A small network was shown many inputs. Here are its activations along a few directions, one row for each input.
Each table varies a few parts of the input and shows all the possible inputs, shuffled.
A made-up example of a description, with smaller parts first: line(6) and (point or line(11) or (values(2) and ring(8))).
Shared parts are said once, and a part with two or three values counts as separate values.

Other details of the inputs shift rows strongly along two fixed directions, in all tables alike. That doesn't count.

Rows:
row 1: [  4   5  88  39 -25 -32 -23 -31 -25 -24  21  21 -28]
row 2: [  8  28  80  50 -46 -40   5 -19  -6  23  25  22 -34]
row 3: [-13  31 -44 -65   5  11  39  33  18   6   7  13   9]
row 4: [ 13 -37 -44   0 -11  22  -5  -9  23   3 -36 -33   6]
row 5: [ -6  28 -48 -61  28   7  23  31  -8  26  19  13  32]
row 6: [ 11 -60  -3  61 -20  23 -18 -32  25  19 -40 -44   0]
row 7: [-18  29 -40 -70  20  11  36  35  20  10   3  13   2]
row 8: [ -7 -47  -1  71  -4  38 -12 -32  14  20 -53 -36  -9]
row 9: [  8  32 -47 -66   5   4  19  38 -10  20  16   9  27]
row 10: [ -2  15 -39 -69  16  23   8  21  -1 -29   7  18  22]
row 11: [-15  59  35  11   2 -35 -16 -20 -14 -18  27  18  -8]
row 12: [ -1  26  41 -12  -9 -43  -7 -25 -26 -32  29  28  -9]
row 13: [-13   5  72  57 -15 -54  11  -3 -26  20  23   9 -36]
row 14: [  9 -72   5  59 -23  41 -21  -3   4   9 -46 -17  -5]
row 15: [ -2 -44 -40  -1  -5  26   2  -9  17  -4 -41 -28   4]
row 16: [  7 -71   1  68  -8  36 -23 -12   7  22 -32 -28  -5]
row 17: [  3 -64  12  52 -16  36   4   0  -5  56 -48 -30  -7]
row 18: [ 14 -67   1  68 -20  36 -29  -7  12  21 -28 -35   0]
row 19: [  3 -51 -28  -9   9  33  -2 -10  13  -2 -40 -26   4]
row 20: [  9 -71  18  50 -12  50 -14 -16   8  11 -49 -23 -11]
row 21: [-17  14 -49 -70  32  -2   5  10   8 -23  -5   3   7]
row 22: [  1  29  39  -6   8 -43 -10 -32 -18 -19  36  28  -3]
row 23: [-14  47 -58 -54  32  16   7   7   9 -20  14  -9  13]
row 24: [  0  20 -44 -65  33  22   5  15   7 -17  16  19  29]
row 25: [ 29 -63  10  53 -33  47 -18 -17  12  13 -40 -28  -2]
row 26: [  7  41  50  -2  -5 -27 -19 -13 -16 -20  46  35   3]
row 27: [ 15 -43 -41   6 -10  37 -16  16  10   4 -24 -25   7]
row 28: [ 24  11  81  64 -24 -57   7  -2 -11  18  34  22 -10]
row 29: [  0 -50 -37   5  -3  40  -9  15   4  -2 -29 -20   5]
row 30: [ -1  47  39  -3 -13 -46 -10 -18 -14 -25  22  18  -9]
row 31: [ -9  32  31   1   9 -48 -11 -30 -12 -15  30  25  -9]
row 32: [ 11  15 -50 -53  32  -7  40  46  15   9  16  15  30]
row 33: [-16  29 -51 -61  36   4  11   8  14 -18   2   1  26]
row 34: [-18  25 -48 -65  19   5  14  14   7 -30  -7   0  19]
row 35: [-26  47  39   2  16 -27  -5 -23 -26 -25  18  18 -35]
row 36: [  0   2  93  37 -10 -31 -27 -30 -22 -19  16  20 -35]
row 37: [  7  38  52  -6  -2 -33 -23 -14 -10 -25  46  23  -2]
row 38: [ 25  19 -49 -58  10 -10  37  54  13   3  13  11  26]
row 39: [  3  38  43   5  -2 -36 -29   1 -18 -17  44  39   1]
row 40: [ 15  12  78  52 -33 -40 -37 -16 -27 -10  25  33 -23]
row 41: [  2 -38 -31   2 -11  38  18  19  -3  39 -32 -21  15]
row 42: [ 23 -43 -38  -6 -13  30  -5 -11  17   0 -32 -31  13]
row 43: [-13  23 -59 -49  31  -9  38  40   8  16  26  -1  22]
row 44: [ 14  37  50 -12 -13 -36 -21 -12 -16 -29  38  25 -12]
row 45: [  6 -45 -35  11  12  43 -14  10  16  10 -27  -9  16]
row 46: [-24  50  36   4  -2 -34  -7 -18 -26 -29  14  25 -19]
row 47: [ 11  27  45   3  -9 -54  26  21 -19  -4  33  38  -7]
row 48: [  0  33  67  58 -25 -33 -18 -43 -25 -13  17   5 -42]
row 49: [-20 -27 -33   6  15  42  -2  -3  12   1 -54 -29  -7]
row 50: [-15  19 -56 -54  14  -9  42  46   0   4  18  -2  15]
row 51: [-10  48  44   3  -4 -36  18  -6  -1  18  40  35 -14]
row 52: [  5  21 -51 -70  22   3   2   5  12 -20  18   0  33]
row 53: [ -7  29 -58 -49  20 -10  32  44  12  14  31  -8  27]
row 54: [ -7 -48  -3  64 -16  45  -2 -30   5   5 -52 -43 -24]
row 55: [ 10 -47  10  66 -33  37  11 -10  37  53 -32 -36  -5]
row 56: [ -9  49  41   3  -1 -44 -12 -21  -8 -20  30  15   0]
row 57: [ 20 -74  14  61 -12  19  21  15  16  37 -47 -25 -10]
row 58: [-15   9 -45 -64  33  10  -5  34  -6 -21   7  12   7]
row 59: [ -5 -46  -3  72  -1  44  -6 -38  12  19 -44 -43 -18]
row 60: [ -4   2  85  48 -11 -34 -33 -15 -30 -11  14  36 -32]
row 61: [  0  17 -42 -70  37  16   1  14  12 -22  17   7  23]
row 62: [ 11 -35 -44  14 -15  17  26  28  17  34 -18 -39   7]
row 63: [  1  48  45   2  -9 -41  -1   2 -30  24  48  28   7]
row 64: [ -9  44 -56 -58  16   8   3  15   5 -23  -3   0  12]
row 65: [-13 -36 -27  -1  12  33   2  -4  19  -1 -50 -32   1]
Each input here is: ring(5) and (values(4) or line(9)).
Question: The inputs of row 12 and row 52 match in every part but the ring(5) part. If row 1 is changed in the same way as row 12 into row 52, which row does it become?
Answer: row 37
Question: Which other rows agree with row 22 in the ring(5) part? List them by row number.
Answer: row 5, row 8, row 16, row 24, row 31, row 32, row 33, row 43, row 45, row 51, row 59, row 61
Question: Start at row 27 and move only the line(9) part, one step at a time. The first step leads to row 40. Which rows follow, in order?
Answer: row 25, row 44, row 42, row 4, row 30, row 64, row 48

Rows:
row 66: [ 11 -10  24  22 -13  -9  -4   0  -4   9   5   5  -3]
row 67: [  4  19 -47 -60  20  -1  14  31   7  -9  18  10  26]
row 68: [-11  67 -20 -85  27 -21   0  16 -13 -37  39  38  12]
row 69: [ -5  38  51   0  -5 -33 -16 -17 -24 -22  30  33 -15]
row 70: [  4 -30 -32  -1   5  28  -7  -4  15  -3 -25 -23   9]
row 71: [  2  -4  25  19  -8  -4 -16 -18  -6  -8  -1   3  -9]
row 72: [-22  -4  44  34   0 -16   3 -18 -13  -4 -14   8 -33]
row 73: [-10  11 -30  -3  -3   9  19 -12  21   3 -15 -28  -4]
row 74: [  5 -30   8  30  -9  17 -14 -17   4   0 -21 -16  -4]
row 75: [ -4  36  47   4  -2 -43 -17 -20 -21 -24  34  27 -12]
row 76: [ 10  -9  24  22 -13  -7  -4   0  -4   8   5   5  -3]
row 77: [-25  41 -56 -64  32   5  11  25  -4 -20   7   5   8]
row 78: [ 17 -61 -46  13  -4  47   7  15  26  23 -39 -36  18]
row 79: [-14   0  31  11   3 -20  19   5 -15  10   0  11 -22]
row 80: [  8  -1  24  11 -12  -8  -2   4  -6   6  10  11  -3]
row 81: [ 14 -35   9  31 -16  15  -3   2   6  18 -16 -11   0]
row 82: [ 12  -6  37  31 -15 -19  -6  -6  -8   6  11   8  -6]
row 83: [  1 -10 -23 -14   7  17  -6  -2   7 -10 -11  -9   8]
row 84: [  0   5  24  10  -5  -7 -15 -16  -9 -11   4   8  -8]
row 85: [-12 -14   4  44   2  19  -3 -24  11  20 -21 -26  -9]
row 86: [ 12 -35  11  30 -18  20  -2   3   5  18 -17 -10   0]
row 87: [  9 -20 -26 -12  -1  22   5  19  11  11 -11  -7  13]
row 88: [-11  65 -24 -81  31 -32  -1  13 -10 -40  44  32  16]
row 89: [  1  -3  26  18  -8  -1 -15 -17  -8  -8  -2   4 -10]
row 90: [  7 -56 -48   8   2  53  -6  -2  25   6 -47 -40  13]
row 91: [-12   0 -70 -45  20  26  23  38   8  13 -11 -13  17]
row 92: [  0  15  30  39 -25 -27  18 -18   2  23   2  -9 -14]
row 93: [  7  -6 -62 -52  17  25  15  34  17   1  -4  -7  28]
row 94: [ -7   5  21  35  -2  -7   8 -11  -2  29   7  -3  -5]
row 95: [  7  30  45   6  -6 -49  -5  -3 -18  -8  40  29  -6]
Question: What do these inputs look like to the network?
Answer: values(2) and (line(4) or line(11))
Question: The inputs of row 72 and row 79 match in every part but the values(2) part. If row 85 is changed in the same way as row 72 into row 79, which row does it become?
Answer: row 94
Question: Change only the line(11) part in row 75. List by row number the other rows that result.
Answer: row 68, row 69, row 70, row 71, row 74, row 83, row 84, row 88, row 89, row 90
Question: Change only the values(2) part in row 73. List by row number the other rows that result.
Answer: row 92

Rows:
row 96: [ 21 -34   2  44 -31  27  -7  -5  15  22 -20 -20   1]
row 97: [ 15  33  56  15 -26 -43  -2 -11  -9  -9  30  22 -11]
row 98: [ -8  10   2   0   7   7   0 -32   4  -9 -13  -2   1]
row 99: [ -2 -39 -64 -18  14  50 -11   1  20 -14 -43 -34  13]
row 100: [  2   8  47  43 -28 -30   7 -24  -6  13   2  -8 -22]
row 101: [-10  15  13  -6   3 -11 -21 -15  -6 -19   2  10  -5]
row 102: [-10  -7  -1   3  -2   5  24  11   3   9 -22  -9 -14]
row 103: [ -9  27 -27 -36  14 -20  22   6   9  -2  18  -1  10]
row 104: [-19  18  -6 -25  20 -19  25  16  -1  -4   9  14  -6]
row 105: [ 16 -15   9 -15 -10  -2   3  15  -5  -4  -3   9   2]
row 106: [ 14   9 -24 -18  10   1   1  14  14   4  15   1  22]
row 107: [  9  13 -14 -48  24 -11   0  29  -9  -8  27  27  19]
row 108: [-13  -7   0  16  14   2  14   9  -1  17  -9  -3  -9]
row 109: [ -3  -5  14  21  -2  -4 -26 -24 -13 -33  -4  -5 -15]
row 110: [ 14 -14  -8  21 -10  18  -7   4  10  17  -1 -12  16]
row 111: [ -7  -8 -23 -14   9  16 -16  -7   6 -18 -17  -9   4]
row 112: [  1 -25 -31  19 -15  31  11  -2  15  28 -27 -33   1]
row 113: [-10 -38 -40  11  -2  48  20  19  14  26 -46 -27  -5]
row 114: [ -1 -12  42  72 -24  -9  -7 -27  -8  30  -2 -18 -14]
row 115: [  8  11   6 -30  -5  -8  -4  21 -17  -6  21  29   4]
row 116: [  2  -7  41  64 -14 -21  -3 -27  -4  26   4 -12 -15]
row 117: [  7   7 -13 -53  16 -16   7  25  -4 -16  24  27  17]
row 118: [ -7  16  18   3   3 -17 -24 -21 -16 -35   9   8 -13]
row 119: [-18   4  -4   5  11   7  12  15  -8  15  -4   0  -4]
row 120: [ 11  12  -5 -16   0 -15   6   6  12  -7  21   8  14]
row 121: [  5  16  19 -18   4 -18 -10  17 -24  -4  32  31  10]
row 122: [-12  14  -8 -38  21  32 -13 -14   9 -19  -2   6   0]
Question: What do these inputs look like to the network?
Answer: values(2) or line(5) or (line(4) and ring(5))
Question: Start at row 101 and move only the line(5) part, one step at a time. The first step leads to row 111. Which rows follow, in order?
Answer: row 99, row 118, row 109
Question: Change only the line(4) part in row 115. List by row number the other rows that result.
Answer: row 96, row 112, row 113

Rows:
row 123: [-19 -55 -77 -17  28  65   9  14  21  -8 -67 -39   5]
row 124: [  8  43  -1 -50  10 -46   1   7  -4 -28  45  29  15]
row 125: [ -7  33  45  22  -4 -13 -24 -41  -8 -11  20  14 -15]
row 126: [-14  60  11 -50  19 -27  18  24 -16  -1  42  41   4]
row 127: [  2 -23 -53 -27   9  43  23  19  27  17 -27 -24  14]
row 128: [  0 -26  14  -5  12   3 -22  -1 -13 -25  -5   9  -5]
row 129: [  9   4   6  -7   7 -16  -1  16  -9   6  19  16  13]
row 130: [ -1 -23  46  78 -28 -20  -1 -38   1  13 -21 -26 -28]
row 131: [  5  35 -10 -41  -1 -16   7  20  -7 -10  26  21   9]
row 132: [ 20 -60 -73 -14  10  53  12  22  28  19 -33 -33  28]
row 133: [  5 -28 -59 -27   6  43  23  11  30  14 -36 -31  17]
row 134: [ -4  53 -11 -50  24 -21 -24  -6 -11 -32  45  24  25]
row 135: [ -1  53  -3 -53   5 -25   8  27 -18 -10  40  32  10]
row 136: [  5 -35  60  79 -30   4  -2 -22  -1  33 -21 -10 -22]
row 137: [-17  40 -17 -33  17 -25  20  11  -7  -4  21  10  -1]
row 138: [ -2  32 -19 -48   7 -11  18   4  12 -14  12   7   7]
row 139: [ -4   2  46   6 -12 -16 -27 -12 -27 -28   1  24 -23]
row 140: [ 23 -42  56  80 -31 -17 -16 -27   0  13  -3  -4 -14]
row 141: [-17  14  -9 -50  22   6   1   4  -9 -29  -7  20  -5]
row 142: [ -2 -24  47  81 -25 -15   0 -31   0  17 -17 -22 -29]
row 143: [ -1  49  11 -42  22 -39   2  32 -18  -9  57  49  12]
row 144: [ 18 -57 -80 -15  -8  64  11  23  37  15 -53 -47  26]
row 145: [ 17  -3  76  60 -45 -37 -16 -34 -15  -1   9   2 -23]
row 146: [-20  24 -27 -30  24  -4  22  25  -7  14  12   4   2]
row 147: [ -7 -34  45  85 -21  -4   0 -19  -5  31 -19 -19 -28]
row 148: [ 11 -59 -74  -9   0  74  13  42  28  33 -49 -38  27]
row 149: [-21  52  11   1  16 -23 -17 -25  -8 -20  23  11  -8]
row 150: [ 12 -27  39  75 -32  20 -38 -46  -2   5 -15 -21 -14]
Question: What do these inputs look like to the network?
Answer: line(4) and (values(2) or line(5))
Question: Which other rows agree with row 148 in the line(4) part? List them by row number.
Answer: row 131, row 135, row 139, row 144, row 145, row 150
Question: Change only the line(5) part in row 126. List by row number the other rows that result.
Answer: row 127, row 133, row 136, row 138
Question: Change only the line(5) part in row 143. List by row number the other rows that result.
Answer: row 124, row 129, row 132, row 140
